A small network was trained on invented records. Each row is its activation on one of them, seen along a few directions.
Here are examples, each followed by its value of one field, Fefoz.
The word none means that the record has no Fefoz.
Other fields move the rows too, some of them a lot.
(in the rows, 500 means zero)
Strong random noise was added to every row along 8 fixed directions; ignore it. To show where, here is one row again and again, with new noise each time:
[448 631 641 633 592 551 465 584 441 553 360 629 564 344 335 480 593 381
 406 494 453 632 335]
[414 463 538 604 430 638 480 408 555 474 444 438 649 485 493 613 350 394
 463 508 484 554 487]
[417 547 569 580 534 512 265 463 492 580 437 209 609 742 506 646 293 501
 482 508 396 448 434]
[641 599 365 567 383 719 512 336 556 484 673 410 488 365 558 541 409 499
 392 454 593 700 438]
[312 227 317 349 435 483 769 458 313 453 580 659 557 584 469 491 303 590
 516 563 412 258 546]
[559 422 450 531 431 592 672 150 538 351 558 420 522 368 561 525 446 462
 592 518 666 534 668]
[382 423 486 473 474 427 542 783 353 555 454 718 527 475 416 419 597 473
 449 653 375 462 438]
[558 713 449 626 562 776 318  96 453 527 693 417 445 396 298 608 211 604
 281 259 516 430 141]
[619 439 424 454 390 435 569 565 510 438 589 558 405 369 593 374 723 498
 566 673 598 554 660]
[417 609 512 553 703 630 662 174 300 503 492 608 528 375 243 523 312 544
 397 286 488 447 257]

[398 330 393 330 453 508 678 594 550 580 544 504 605 696 619 533 290 556
 521 425 436 488 569]  m5
[525 449 511 519 425 448 591 628 454 481 454 680 432 298 486 404 715 431
 524 649 523 621 536]  m4
[434 415 349 348 569 527 664 342 269 496 638 796 430 443 322 428 372 675
 435 397 465 295 380]  m3
[388 213 440 395 444 335 639 387 394 424 451 409 546 712 607 526 355 547
 694 616 490 234 755]  m5
[359 478 379 431 496 537 513 587 270 610 536 635 531 599 382 535 295 597
 356 507 354 412 287]  m1
[605 685 466 527 547 383 376 614 157 585 571 431 261 537 333 450 575 620
 478 580 372 292 200]  m2
[588 496 265 640 267 560 484 210 171 449 733 336 406 429 526 545 379 527
 509 862 601 555 496]  none
[367 398 533 701 333 640 626 453 423 428 397 630 627 371 391 590 414 307
 426 681 423 579 465]  m3
[469 433 690 694 326 522 299 368 652 361 359 213 569 583 569 666 422 280
 575 652 461 443 614]  m2
[453 436 536 618 453 570 577 549 637 474 364 400 648 440 620 609 518 329
 534 526 540 859 579]  m4
[370 492 514 454 633 513 571 474 386 533 476 675 527 488 321 474 415 561
 419 378 409 351 340]  none
[454 457 622 563 585 448 434 407 339 430 445 585 489 455 431 457 616 492
 603 632 570 488 620]  m7
[594 482 689 557 426 613 256 382 921 405 478 509 435 342 513 509 615 420
 482 377 607 443 594]  m7
[493 537 561 641 445 509 430 607 396 532 445 431 531 551 392 565 454 473
 499 602 396 438 337]  m3
[614 630 395 640 398 619 195 276 369 502 761 357 377 449 390 584 321 637
 337 553 498 422 198]  m6
[380 427 674 495 612 449 777 585 621 420 205 533 733 482 553 536 543 352
 603 388 478 687 627]  m6
[419 468 438 527 476 495 623 442 258 568 472 411 535 600 473 540 363 492
 500 633 441 587 481]  m1
[405 492 490 481 662 405 796 575 224 539 365 613 562 487 402 425 512 461
 543 556 427 574 493]  none
[484 485 434 452 511 450 594 572 248 520 561 751 407 365 352 368 630 556
 449 633 492 471 412]  m1
[718 624 473 458 479 491 461 464 664 443 597 314 394 550 666 452 574 536
 508 473 600 684 579]  m2
[440 481 697 481 725 380 611 358 529 427 337 719 522 391 339 391 633 509
 566 399 580 425 561]  m8
[524 592 514 585 458 592 230 466 523 553 578 419 496 517 439 558 414 529
 381 509 481 492 345]  m8
[409 645 614 616 665 574 408 389 487 583 389 405 638 628 390 607 276 514
 383 347 437 614 341]  m8
[637 443 424 259 507 449 649 544 714 480 565 632 386 444 645 359 636 613
 567 334 634 519 678]  m7
[357 435 536 528 605 383 622 367 205 480 421 527 535 544 399 520 432 508
 580 637 468 353 504]  m5
[450 418 625 500 548 494 681 424 643 384 306 504 608 446 563 505 569 345
 623 503 571 619 714]  m6
[521 619 647 540 647 499 270 317 632 520 469 411 422 494 416 524 505 572
 486 296 537 412 398]  m4

Which value of Fefoz does each new row have?
[373 369 541 458 502 356 314 523 485 530 444 247 573 835 567 588 355 556
 603 609 392 256 606]  none
[567 422 636 555 476 455 497 290 554 374 472 551 461 301 451 483 608 421
 614 584 616 345 605]  m5
[578 536 424 420 528 489 418 655 672 584 569 373 451 592 657 493 557 582
 482 400 515 711 498]  m4
[598 738 601 694 484 720 487 354 525 460 466 392 482 308 336 639 419 382
 427 291 503 561 238]  m2
[619 539 632 504 475 439 419 553 692 405 460 411 467 492 586 465 607 445
 564 371 563 476 537]  m2
[456 481 848 820 405 569 155 383 600 354 298 704 520 138 297 514 744 219
 520 729 596 466 519]  m7
[462 434 303 423 437 523 660 703 353 599 635 732 480 461 489 414 509 530
 395 584 467 626 410]  m5
[526 663 558 537 617 383 570 673 343 689 395 380 494 611 544 469 607 453
 503 594 448 814 481]  m5
[615 586 514 548 507 623 464 239 596 405 600 708 369 169 387 421 607 515
 436 379 672 471 428]  none
